These are the activations of a small neural network, seen along a few directions. Each row is one input.
In each table, some parts of the input vary, and every possible input appears once, in random order.
Descriptions start from the smaller parts, as in this example, which fits no table here: one of 3 separate values, together with either a single point or one of 9 places along a line or (one of 4 places along a line, together with one of 5 places around a ring).
Shared parts are said once, and a part with two or three values counts as separate values.
(in the rows, 128 means zero)

Other details of the inputs vary at random and push rows far along two fixed directions, the same in every table; ignore that.

A family of inputs:
x1: [101 160 154 135 149 131 147 162 111 121 122  92 182 152]
x2: [ 84 145 156 113 148 157 142 162 107  88 138 113 148 155]
x3: [147 112 145 132 144 133 109 113 117 128 133 148  84 118]
x4: [170 151 100 143  97 102 132 115 155 138 112 149 141 121]
x5: [ 74  84 120  87 134 164 124 138 122  95 158 116 108 132]
x6: [ 83  94 158 108 169 161 119 143  99 111 149 102 118 130]
x7: [154  71 140 132 159 135  91  93 113 147 141 147  56  92]
x8: [158 115 103 130 105 116 117 102 148 139 127 154  99 112]
x9: [213 150 130 175 121  83 113  91 138 173 101 165 103 104]
x10: [171 120  99 133 103 116 116 101 149 133 126 164  98 108]
x11: [111 161 112 124 108 122 151 149 141 119 121 108 182 148]
x12: [174 104 139 142 143 122  98  95 122 140 129 163  66 105]
x13: [ 60  88 164  87 173 186 117 153  93  73 165 111  97 143]
x14: [ 98 136 114 119 113 127 147 142 137 133 124 100 170 138]
x15: [134 119 106 126 120 123 126 123 142 130 129 124 134 121]
x16: [136 214 144 158 108  98 166 156 129 141  94 122 197 160]
x17: [144  34 106  96 142 159  77  85 133 105 167 168  21  88]
x18: [146 215 143 163 121  98 164 158 131 135  96 113 212 156]
x19: [164 142 101 145 101  96 131 113 152 156 110 134 144 120]
x20: [173  96  98 128 117 126 102  95 148 124 137 167  77  97]
x21: [112  90 153 116 164 154 108 127 104 112 147 126  89 123]
x22: [ 93 107 115 108 135 145 131 140 131 117 141  98 150 128]
x23: [100 149 115 116 107 129 149 147 138 116 127 114 166 148]
x24: [ 78 140 158 113 147 152 140 159 105 101 137 108 143 155]
x25: [ 75  83 119  87 137 166 123 139 123  92 159 112 113 132]
x26: [147  63 104 116 129 134  96  89 138 141 143 147  65  92]
x27: [162 102 141 142 135 120 103  96 118 153 126 162  59 106]
x28: [175 167 137 159 123 102 132 121 131 144 106 149 135 128]
x29: [ 92 128 115 102 119 151 139 148 133  90 142 121 146 142]
x30: [ 96 162 155 132 142 131 149 162 109 123 121  95 176 156]
x31: [ 77 134 159 116 152 152 140 160 102 107 136  98 149 153]
x32: [196 196  92 171  66  66 151 109 167 174  84 160 165 126]
x33: [ 84 111 117 105 123 143 138 139 129 121 139 106 142 133]
x34: [ 89 145 156 113 151 156 141 163 107  87 139 111 150 154]
x35: [172 188 138 179 106  73 147 121 134 194  82 126 171 130]
x36: [155 151 141 160 119  97 132 116 124 176 102 134 130 121]
x37: [157 136 102 144 101  97 132 109 150 166 110 130 142 115]
x38: [103 144 114 118 114 128 147 148 137 121 127 102 174 145]
x39: [ 96 121 116 105 132 148 133 148 133  95 145 107 152 138]
x40: [164  93 139 143 142 120 100  93 118 162 127 151  68  98]
Description of these inputs: one of 2 separate values, together with one of 4 places along a line, together with one of 5 places along a line.
Question: Changing only the choice among 2 separate values turns x6 into x26. The same change can be made to x16. Which row results?
Answer: x32
Question: Change only the place on the line of 5 in x4. List by row number the other rows that result.
Answer: x10, x20, x29, x32
Question: Change only the place on the line of 5 in x23. List by row number the other rows that result.
Answer: x8, x11, x17, x39

A family of inputs:
x41: [122  91 152  98 176 167  91 118 113  70 169 154  65 128]
x42: [ 98  98 159  99 161 150 118 133 107 110 155  96  94 149]
x43: [ 47  65 116  75 178 192 143 169 109  65 174  85 156 118]
x44: [102  43 104 101 141 168 102 129 106  82 175 143  37 118]
x45: [180 170  90 174 105 101 143 132 145 129 114 155 154 117]
x46: [148 108  86 142 114  95 145 122 138 175 120 119 143 117]
x47: [139 120 163 148 139 150 130 105 105 148 120 179  78  84]
x48: [217  91  75 123  77 109  84  34 195 159 122 218  35  58]
x49: [120 106  87  96  74 125 119  87 167 132 131 154 101 122]
x50: [107 205 154 132 118  98 164 174 127 121 114  90 201 193]
x51: [210 146 109 172 104  81 106  88 147 187  95 145 140  82]
x52: [107 198 133 138 100 108 171 186 118 111 106  97 207 195]
x53: [120 200 156 146 147 127 155 150 125 116 112  86 213 163]
x54: [114 133 134 113 139 161 131 161 113  68 140 129 136 148]
x55: [175 187 143 177 125  83 134 116 152 172  79 119 189 123]
x56: [ 57 102 167 110 153 164 139 140  79 129 137 138  88 127]
x57: [ 83 111 133 110 128 140 119 151 116 140 139  75 153 140]
x58: [159 129 141 149 124  86 112 109 144 188 102 121 113 123]
Question: Describe the family of inputs behind these rows.
Answer: one of 2 separate values, together with either a single point or one of 8 places around a ring
Question: Changing only the choice among 2 separate values turns x43 into x46. The same change can be made to x41. Which row results?
Answer: x50
Question: Change only the choice among 2 separate values in x44. List by row number the other rows that result.
Answer: x45

A family of inputs:
x59: [103 113 163 112 164 165 119 142 100  85 150 138  93 135]
x60: [118  92 132 123 148 136 114 120 118 136 139 114 108 117]
x61: [121 115 157 126 154 146 116 131 104 119 137 133  98 126]
x62: [175 148 113 153  98  89 129 101 147 171 104 147 126 117]
x63: [181 115 126 142 130 117 102  96 133 135 128 168  74 106]
x64: [ 62 126 168 106 168 167 139 167  94  96 143  90 153 152]
x65: [ 47 103 113  86 134 164 144 163 127  98 152  76 172 143]
x66: [176 116 116 135 114 118 110  96 140 129 129 179  69 111]
x67: [176 169  95 147  88  96 140 119 160 135 107 155 152 127]
x68: [150 109  95 125 107 119 120 103 150 139 129 144 113 107]
x69: [133 214 119 163  87  76 173 152 148 173  81  95 233 158]
x70: [180 184 145 173 117  92 136 121 130 160  94 152 139 128]
x71: [ 90  98 111  89 131 165 123 139 133  77 158 127 118 130]
x72: [ 91  87 143 100 161 166 114 135 109  97 155 113 105 129]
x73: [184 148 121 167 114  84 125 104 142 179  99 138 134 114]
x74: [154  95 111 135 117 111 110  93 136 168 124 142  85 102]
x75: [162 111 115 133 113 117 111 100 136 142 127 159  83 112]
x76: [ 60 138 139  96 137 162 147 168 116  77 147  98 162 161]
x77: [151 226 131 170 100  80 169 156 141 157  85 103 230 160]
x78: [140  52 150 121 166 149  83  92 104 137 149 155  29  91]
x79: [133 123 138 120 144 144 120 132 121  97 140 143 109 133]
x80: [ 50 108 115  87 133 165 143 165 128  89 151  82 171 146]
x81: [ 80 178 160 140 143 121 165 173 106 144 110  69 217 161]
x82: [156 105  95 123 106 121 115 103 149 131 133 153 101 106]
Question: Describe the family of inputs behind these rows.
Answer: one of 4 places along a line, together with one of 6 places along a line
Question: Changing only the place on the line of 4 turns x68 into x72. The same change can be made to x71. Which row results?
Answer: x63
Question: Change only the place on the line of 6 in x59. List by row number the other rows that result.
Answer: x61, x64, x70, x78, x81
Question: Change only the place on the line of 6 in x76. List by row number the other rows that result.
Answer: x62, x66, x69, x74, x75
